A small network was shown many inputs. Here are its activations along a few directions, one row for each input.
Each table varies a few parts of the input and shows all the possible inputs, shuffled.
Descriptions start from the smaller parts, as in this example, which fits no table here: line(6) and (point or (values(2) and ring(5)) or line(11)).
Shared parts are said once, and a part with two or three values counts as separate values.

Other details of the inputs shift rows strongly along two fixed directions, in all tables alike. That doesn't count.

A family of inputs:
r1: [ 0.03 -0.35  0.89 -0.74  0.50 -0.79 -1.66 -5.81 -0.97 -3.64 -2.27]
r2: [ 1.68  6.38  3.38 -0.71  2.77 -0.55  2.00 -0.83 -3.43  1.24  2.61]
r3: [-1.71 -0.61 -0.68  0.30  0.49 -0.24  2.80  2.88  4.85  1.15  3.07]
r4: [ 2.06 -1.79  1.45 -1.01 -0.85 -2.76  0.05 -2.44 -3.30 -3.11 -1.80]
r5: [-1.28  4.79 -1.11  1.76  1.87  1.45 -1.33  0.72  0.25  3.11  3.85]
r6: [ 0.46 -0.82 -1.17  0.45  0.06 -0.93 -2.07 -0.28 -2.31 -3.41 -3.23]
r7: [-2.17 -3.96 -1.82  1.29 -3.02  1.04  0.30 -1.92  1.19 -0.84 -0.89]
r8: [ 2.96  6.77  1.25 -2.59  2.52 -0.38  1.31 -1.39 -1.52  0.86  4.01]
r9: [ 1.49 -0.53  1.07  0.41  0.27 -1.50 -0.18 -0.86 -1.52 -1.29 -4.71]
r10: [-0.29 -3.70 -3.08  0.46 -1.21 -2.70 -0.80  2.10  0.30 -0.94 -0.94]
r11: [-0.80  2.45  2.17 -2.21  1.30  1.94 -0.19  2.25  0.20  5.07  4.74]
r12: [-1.06 -4.04 -1.66  0.78 -1.70 -0.36  3.28  0.84  0.69 -0.79 -1.30]
r13: [ 3.37 -1.81  0.35 -0.19 -0.05 -3.00 -0.61 -1.89 -2.36 -0.73 -3.79]
r14: [ 1.08  4.91  1.05 -1.34  1.05  0.55  2.29 -2.43 -3.97 -0.68 -1.38]
r15: [-2.48  0.14 -0.36  0.05 -0.27  0.62  2.13  3.28  5.63  0.63  1.96]
r16: [ 1.93  4.15  0.58 -0.68  0.46  1.57  1.32 -2.19 -3.45 -1.25 -0.72]
r17: [ 1.70  7.23  3.21 -0.30  1.53  1.36  0.29 -0.73 -2.60  0.58  2.25]
r18: [ 1.54 -3.31  1.22 -2.73  1.01 -0.76 -2.88 -1.74 -2.52  1.04 -3.68]
r19: [-2.07 -2.14 -0.47 -3.05  0.15  1.28 -0.20  2.82  4.53  3.28  3.79]
r20: [ 1.12  1.84  0.27 -3.75  2.92  0.12 -2.90 -1.08 -4.87  1.20 -0.63]
r21: [-0.16 -0.93  2.22  0.47 -0.73 -1.06 -1.98 -5.14 -2.74 -3.03 -2.09]
r22: [ 2.19 -1.19  1.04  1.04 -0.30 -0.86 -1.71 -1.10 -1.36 -2.10 -4.76]
r23: [-1.39 -4.22 -2.08  1.47 -2.89  1.60  0.32 -0.55  1.12 -1.81 -0.68]
r24: [-0.11 -4.56 -2.36 -0.24 -3.09 -1.53  2.16 -0.11  0.40 -1.03 -1.23]
r25: [-0.85 -2.84 -0.69  0.17 -1.46  0.14 -0.17  0.26  3.03 -3.39 -1.58]
r26: [ 0.09 -4.29 -0.77  3.04 -1.56  0.37 -1.95  0.64  2.21 -0.42 -2.18]
r27: [-2.53  0.13 -2.19  1.11 -0.35 -0.06  0.38  4.88  2.89  1.06  0.88]
r28: [-1.87 -0.59 -2.53  1.40  0.56 -0.81  1.08  4.55  2.24  1.79  1.76]
r29: [ 0.19 -4.41 -0.45  1.60 -0.59 -1.96  0.86  1.64  1.41  0.19 -2.85]
r30: [ 0.97 -1.53  1.86  0.59 -0.58 -0.16 -1.91 -3.62 -2.92 -4.54 -2.05]
r31: [-1.11  5.37  2.56  0.36  0.88  1.16  2.24  2.83  1.08  2.74  3.84]
r32: [-1.18 -0.29 -0.47  3.19 -0.65  1.35 -1.04  1.20  4.19  4.20  1.60]
r33: [-1.65 -0.02 -0.83  1.37 -0.72  2.15  0.10  1.52  5.07  0.33  3.57]
r34: [ 1.66  6.46 -0.45  0.49  2.86  1.28 -1.97 -0.87 -3.25  0.46  2.32]
r35: [-1.79 -2.69 -1.42 -2.29 -1.20  2.42  0.69  2.58  1.79  4.07  2.50]
Description of these inputs: values(5) and (point or line(6)).
Q: The inputs of r12 and r2 match in every part but the values(5) part. If r14 is changed in the same way as r12 into r2, which row does it become?
A: r31
Q: Which other rows does r5 become when the line(6) part takes its other values? List them by row number.
A: r6, r10, r27, r28, r34
Q: Which other rows does r17 become when the values(5) part takes its other values? List them by row number.
A: r6, r16, r22, r25

A family of inputs:
r36: [ 0.80  4.59 -0.60  0.34  1.40  1.13 -0.29 -0.70 -1.53  0.69  2.86]
r37: [ 0.25 -2.66 -0.74 -1.08 -0.64 -1.71  0.94 -1.57 -2.29 -3.82 -3.81]
r38: [-1.20  3.43  0.08 -0.05  0.74  1.70  0.49  0.80  0.84  0.95  3.30]
r39: [ 0.05  4.70 -0.12  0.03  1.50  0.28  1.48  2.55  1.62  1.67  3.12]
r40: [-1.42  1.65 -1.23  0.30  0.06  0.49  0.54  0.74  1.27 -0.18  2.60]
r41: [ 1.44  1.85  0.72  1.07  1.55 -0.86 -1.67 -3.22 -2.61 -1.88 -1.87]
r42: [ 1.80  3.36  1.51 -1.18  1.34 -1.24  1.43 -1.28 -2.80 -1.68 -1.13]
r43: [ 1.01  5.14  0.09  0.78  1.05  1.07  1.04  1.45 -0.71  3.28  2.31]
r44: [-0.65 -1.91 -0.26 -1.77  1.15  0.32 -1.39  3.29  1.53  5.64  2.03]
r45: [ 0.96  2.13  2.05 -1.11  1.17 -0.53 -0.70 -3.27 -3.05 -3.54 -1.72]
r46: [ 1.66  2.58  2.49 -1.75  0.88  0.11  0.02 -4.97 -2.82 -2.86 -0.96]
r47: [ 0.81 -1.93 -0.01  0.66 -0.25 -1.76 -0.63 -0.60 -0.24 -3.25 -3.54]
r48: [ 1.42  1.96  1.26 -0.16  0.18  0.86 -1.23 -4.58 -2.91 -1.07 -1.26]
r49: [-2.19 -4.99 -1.79  2.97 -2.29 -0.51  0.70  3.98  4.45  1.10 -0.88]
r50: [-0.29 -1.83  0.12  0.92 -0.91 -0.20 -2.12 -2.16 -1.51 -2.62 -2.96]
r51: [ 1.61  2.66  1.25 -1.64  0.86 -0.65  2.16 -2.77 -3.69 -1.38 -0.90]
r52: [-0.97  1.59  0.47  1.86  0.49  1.26 -0.83  0.90  1.59  1.25  1.46]
r53: [ 1.81  1.76 -0.39  0.27  1.02 -0.86 -0.94 -1.79 -3.23 -1.54 -2.59]
r54: [-1.73 -7.68 -1.83 -1.48 -1.54 -0.55 -2.28  3.29  1.96  2.81 -1.18]
r55: [ 0.68  3.93  0.52 -0.42  0.49  2.43  0.38 -1.98 -1.02  1.25  2.78]
r56: [-0.79 -2.93 -0.75 -3.49  0.95 -0.18 -0.71  1.83 -0.22  3.27  0.87]
r57: [-2.44 -5.55 -3.66  1.85 -2.66 -0.05  0.33  3.83  4.04 -0.39 -0.51]
r58: [-1.62 -5.10 -1.09  2.00 -2.62 -0.87  0.96  3.77  4.60 -0.50 -1.04]
r59: [ 0.32  0.09  1.25  0.87 -0.83 -0.30  1.66  0.98  1.50  0.54  0.57]
r60: [-0.34 -2.88  0.08 -1.31 -1.33  0.02 -0.11 -4.30 -1.23 -4.05 -2.52]
r61: [-0.67  1.17  0.68  1.45 -0.14  1.96 -0.22 -0.56  2.17  1.66  1.86]
r62: [ 0.26 -2.33  1.35  0.47 -0.56 -0.89 -1.79 -2.41 -1.00 -4.23 -3.52]
r63: [ 0.86 -5.59  0.69 -3.22  0.47 -1.87 -2.41 -0.35 -1.48 -0.01 -3.03]
r64: [ 0.43 -2.42 -0.06  0.88 -1.81 -0.90  0.58 -1.08 -1.19 -0.78 -2.70]
r65: [ 0.97  1.08  1.07 -3.93  2.53 -0.38 -0.86  1.05 -1.51  3.64  1.98]
r66: [ 0.00  3.82 -0.95  0.60  0.46  1.74  1.83  2.92  0.84  3.32  3.69]
r67: [ 0.77  2.93  2.09  0.10  0.45  1.47  0.08 -1.86  0.51  0.00  1.61]
r68: [0.29 4.35 1.03 1.66 0.75 1.19 2.26 1.99 1.57 4.45 3.79]
r69: [-2.22 -5.28 -0.63  0.97 -3.10 -1.07  2.76  3.16  4.83 -0.48  0.02]
r70: [ 0.11  3.39 -0.14  0.43  0.00  1.63  2.58  2.07  0.66  3.60  3.96]
r71: [ 1.37  1.57 -0.03  0.68  0.56 -0.64 -1.76 -3.12 -3.13 -2.03 -2.01]
r72: [-1.14 -0.22 -0.55  0.80 -0.66  1.40 -0.61  0.42  0.81 -0.32  1.19]
r73: [-0.41 -1.78 -0.96 -2.70  0.67  0.75 -0.92  3.06  0.34  5.08  2.74]
r74: [-2.87 -4.52 -3.20  1.01 -2.11 -0.56  1.27  3.69  4.28 -0.81 -0.17]
r75: [-0.12 -1.96 -0.16  0.10 -0.67 -1.89 -0.60 -1.79 -0.37 -4.34 -2.38]
r76: [ 0.76  4.18 -0.05  1.29  2.01  0.41  0.05  1.01 -0.01  1.91  1.24]
r77: [ 0.64 -2.33  0.42  0.91 -0.63 -1.75 -1.47 -2.41 -0.85 -4.36 -3.30]
Q: The inputs of r50 and r38 match in every part but one. If r64 is changed in the same way as r50 into r38, which row does it become?
A: r51
Q: The inputs of r52 and r62 match in every part but one. If r61 is changed in the same way as r52 into r62, which row does it become?
A: r67
Q: What is each input in this table made of?
A: ring(6) and (point or line(6))
Q: A walk changes only the ring(6) part. It starts at r42 and steps to r58. List the rest of the walk in order.
A: r49, r43, r66, r37
Q: A walk changes only the line(6) part. It starts at r70 and steps to r66. List the rest of the walk in order.
A: r57, r36, r72, r55
Q: List by row number the other rows that have the ring(6) part in common with r39.
A: r42, r45, r46, r65, r69, r75

A family of inputs:
r78: [ 0.71  5.58  1.24 -2.13  2.62  1.18  0.82  1.81  0.46  5.06  5.53]
r79: [ 0.70  5.25  0.48 -2.11  1.90  1.92  1.14  1.34 -0.84  5.00  5.12]
r80: [ 1.79  4.60  0.58  0.12  1.58 -0.15 -0.10 -0.27 -2.07  0.67  0.31]
r81: [-2.14 -2.31 -1.28  1.44 -1.92  0.18  1.75  4.26  4.50  1.67  0.72]
r82: [ 1.05  1.87  1.82 -1.01  0.70  0.01 -0.98 -4.33 -3.84 -3.89 -2.43]
r83: [ 1.04  4.72  1.50  1.07  1.63  0.70  0.32 -0.29 -1.07  2.22  2.01]
r84: [ 0.14  0.14 -0.13  0.13 -0.74 -0.76  1.64  1.01  0.77  0.24  0.37]
r85: [ 2.84  0.82  2.48 -1.03  0.74 -1.33 -0.21 -4.59 -4.50 -3.20 -3.00]
r86: [-1.31 -5.51 -0.84  1.10 -2.42 -0.79 -1.96 -1.57  0.60 -4.69 -3.52]
r87: [-1.00 -6.42 -1.26  1.13 -2.11 -1.28 -1.15 -2.76  0.32 -4.28 -4.92]
r88: [ 2.54  2.08  0.91 -1.51  1.52 -1.68  0.81 -3.43 -4.72 -3.38 -2.37]
r89: [-2.17 -3.09 -0.43  2.01 -2.08  0.86  1.07  3.53  4.68  1.58  1.04]
r90: [ 0.49  3.81  0.60  0.05  1.03  1.76  0.70 -1.02  0.07  0.93  1.56]
r91: [-1.69 -2.21 -2.38  1.86 -1.34  0.11  0.63  4.19  3.79  0.49  1.24]
r92: [-0.42 -5.79 -0.39 -0.91 -0.35 -1.95 -1.86 -0.93 -0.40 -1.74 -3.54]
r93: [ 0.41 -0.55  0.83 -1.95  1.15 -0.19 -0.76 -0.01 -0.55  0.77 -0.47]
r94: [-0.15  0.22 -0.90  0.73  0.38 -0.84  0.77  0.61 -0.13 -0.75 -0.56]
r95: [ 0.76  4.67  0.37 -0.33  1.64  0.50  1.59  1.00 -0.80  0.94  1.75]
r96: [ 1.17  2.87  0.08 -1.28  1.60  1.04 -0.99  0.16 -2.25  2.93  1.90]
r97: [ 2.42  2.53  1.22 -0.60  1.51 -1.93 -0.30 -3.66 -5.07 -2.32 -3.51]
r98: [-0.90 -2.43 -0.78 -0.36 -0.10 -0.05 -1.36  2.38  2.26  1.95  0.74]
r99: [-0.68 -7.01 -0.97  0.29 -2.82 -1.39 -0.33 -2.64  0.81 -4.68 -4.38]
r100: [ 2.09  1.53  0.54 -0.20  0.87 -0.13 -1.67 -4.42 -3.32 -2.82 -2.61]
r101: [-1.48 -2.19 -1.30 -0.14 -0.56  0.53 -0.33  2.25  1.22  2.68  1.35]
r102: [-1.50 -2.37 -0.78  2.56 -1.87  0.70 -0.27  3.36  4.17  1.68  1.55]
r103: [-2.82 -1.74 -1.06  1.95 -1.76  0.80  0.00  1.67  3.58  0.08  1.66]
r104: [-2.60 -1.72 -0.87  1.15 -2.31  1.01  1.03  2.21  4.38  0.22  2.96]
r105: [ 0.71  2.63  0.71 -2.05  1.51  1.17 -0.02  0.13 -2.06  2.63  1.52]
Q: What is each input in this table made of?
A: line(4) and (values(2) or line(5))
Q: The inputs of r91 and r95 match in every part but the line(4) part. If r96 is changed in the same way as r91 into r95, which row does it become?
A: r105
Q: Which other rows does r93 become when the values(2) part takes its other values? List them by row number.
A: r105

A family of inputs:
r106: [-1.81  3.77 -0.04  0.12  0.50  2.10  3.44  4.24  5.91  4.12  7.58]
r107: [-1.51  4.64 -0.13  3.97 -0.28  2.04  0.34  3.29  3.85  2.59  4.17]
r108: [ 3.64 -2.18  4.91 -1.98  0.29 -2.69 -0.17 -4.72 -5.18 -2.69 -6.60]
r109: [ 2.19  5.67  1.33 -3.09  2.71  1.92  0.22 -0.47 -4.19  4.37  5.00]
r110: [-3.10 -7.60 -0.80 -1.38 -1.93 -1.88 -2.64  0.91  2.16  0.06 -0.84]
r111: [ 2.38  4.31 -0.56 -2.46  2.67  0.29  0.51 -2.11 -6.52  0.80 -2.52]
r112: [-2.25  5.93 -0.95  2.66 -1.24  3.35  1.59  4.99  3.68  2.76  5.62]
r113: [ 1.34  5.73  2.68 -1.39  0.58  2.13 -0.33 -4.53 -4.64 -2.40  0.38]
r114: [-2.90 -4.88 -0.42  0.21 -1.70 -0.06  0.78  0.28  2.95 -3.54 -0.84]
r115: [ 0.04 -6.50  1.05  2.25 -2.26 -2.74  0.95  2.54  1.46 -0.76 -5.13]
r116: [-0.06  4.96  0.21  2.54  0.80  3.56  0.36 -0.30  2.74  5.57  6.28]
r117: [-0.28 -5.43 -1.80 -0.16  0.22 -1.25 -3.27  2.07  2.01 -0.91 -2.95]
r118: [-0.89 -6.73 -0.25 -1.85 -0.51 -0.15 -3.61  0.58  2.64 -0.50 -2.45]
r119: [ 1.59  0.54  0.48 -1.95  2.54 -3.05 -3.05 -3.13 -5.75 -2.17 -3.23]
r120: [-3.01 -7.57 -2.44 -1.45 -2.62  0.65  0.66  1.75  1.62  1.06 -2.56]
r121: [-1.95 -4.77  0.54  1.97 -2.92  0.41 -1.07 -1.09  2.87 -2.64 -1.83]
r122: [-0.29 -4.29 -3.01  0.91 -2.72 -2.82  1.66  0.89  2.55 -2.53 -2.53]
r123: [-2.66 -1.00 -1.69  2.05 -0.59 -0.03  1.56  3.34  3.71 -1.52  0.89]
r124: [-0.45  4.09 -1.80  4.77  0.08  2.36  0.27  1.85  3.41  4.41  4.31]
r125: [ 3.63  3.82  1.43 -2.75  1.58 -1.33  1.66 -5.53 -4.12 -1.73 -0.62]
r126: [ 2.60  4.51  0.94 -0.86  2.51 -1.97  0.96 -2.75 -3.76 -3.90 -1.78]
r127: [ 3.77  2.98  0.34 -2.12  2.29 -0.82 -0.85 -2.09 -7.40 -0.45 -0.35]
Q: What is each input in this table made of?
A: values(2) and (point or line(4) or line(6))
Q: The inputs of r113 and r112 match in every part but the values(2) part. If r125 is changed in the same way as r113 into r112, which row does it become?
A: r122
Q: Which other rows does r110 become when the line(4) part takes its other values? List them by row number.
A: r109, r118, r120
